Each row below is a small network's average activation on inputs in which a field has the value named, seen along a few directions.
Related values have similar rows: they may be neighbours, one step apart, or belong to one group.
(in the rows, 500 means zero)
Strong random noise was added to every row along 6 fixed directions; ignore it. To show where, here is one row again and again, with new noise each time:
[419 423 645 596 397 464 704 470 558 436 507 418 540 443 544 535 521 410
 468 476 670]
[385 547 729 441 486 490 300 486 321 341 432 544 615 770 498 481 608 592
 511 547 522]
[541 518 334 514 384 542 486 458 511 493 512 636 285 493 639 493 590 312
 372 539 320]
[460 492 639 467 443 528 587 268 484 414 617 385 489 601 536 629 579 498
 581 502 510]
[470 466 416 685 514 397 505 524 612 392 357 434 486 402 517 423 432 701
 394 389 570]
[535 530 500 634 336 431 620 592 589 576 574 567 479 324 473 382 409 438
 410 453 433]
[420 492 726 528 398 437 560 538 462 502 571 537 577 477 483 509 495 400
 536 469 544]
[483 507 363 478 569 525 327 292 469 326 416 476 339 659 625 587 618 627
 475 482 387]


M, 20 values:
m1: [516 613 589 574 494 443 481 777 519 592 365 574 636 482 343 297 361 557
 401 569 585]
m11: [552 520 681 450 365 507 661 448 424 613 539 497 588 530 416 401 491 437
 532 538 441]
m18: [620 679 389 358 683 529 246 293 547 494 665 370 437 541 460 613 475 771
 685 395 277]
m7: [525 451 275 544 543 673 502 583 499 373 363 514 402 622 673 465 619 461
 294 664 565]
m15: [216 385 710 524 625 368 390 961 341 536 255 724 684 345 572 448 401 242
 448 515 902]
m3: [527 516 448 422 580 535 332 406 405 388 393 534 502 720 446 361 602 698
 441 478 316]
m2: [405 454 748 451 466 533 483 468 365 409 522 530 575 579 471 555 600 480
 583 488 494]
m19: [496 295 568 559 563 358 476 648 609 566 429 460 592 315 400 490 371 519
 518 321 639]
m14: [478 454 414 544 649 357 407 718 454 665 419 695 354 280 551 579 415 258
 530 431 487]
m6: [560 550 463 467 394 655 666 544 452 540 577 567 486 515 535 444 486 357
 393 724 528]
m13: [501 426 237 590 519 441 411 462 615 482 388 580 266 367 669 528 563 519
 432 401 412]
m16: [474 369 250 582 547 517 615 701 610 495 441 569 376 324 632 513 556 286
 368 456 607]
m8: [534 549 429 540 488 492 436 653 458 675 483 609 478 357 475 439 444 331
 486 591 443]
m12: [429 477 535 534 666 427 288 922 406 459 315 796 585 460 509 442 471 441
 465 446 629]
m4: [568 695 565 471 566 577 345 602 450 516 364 562 629 649 374 356 478 790
 457 609 485]
m9: [538 473 202 369 595 561 438 188 587 396 539 320 335 623 594 698 582 605
 604 501 353]
m20: [453 318 369 477 513 440 599 469 617 551 415 413 398 342 579 673 499 301
 577 360 609]
m5: [511 589 470 479 576 522 387 380 568 370 475 280 661 731 410 493 521 856
 540 516 539]
m10: [612 511 362 464 519 435 330 498 441 538 421 521 575 563 404 344 411 745
 451 444 328]
m17: [474 466 462 546 478 553 710 527 534 560 517 437 492 392 513 500 478 328
 475 579 701]
M is arranged as a line.
Q: A walk along M starts at m13 and steps to its neighbour m2. Put m11, m15, m6, m9, m20, m17 in the order it reaches them.
A: m11, m20, m9, m6, m15, m17
Q: List every value one step from m16, in the order listed.
A: m18, m12
Q: List every value one step from m14, in the order listed.
A: m1, m8
Q: What is the length, in steps, of the shortest route from m19 to m4?
A: 14
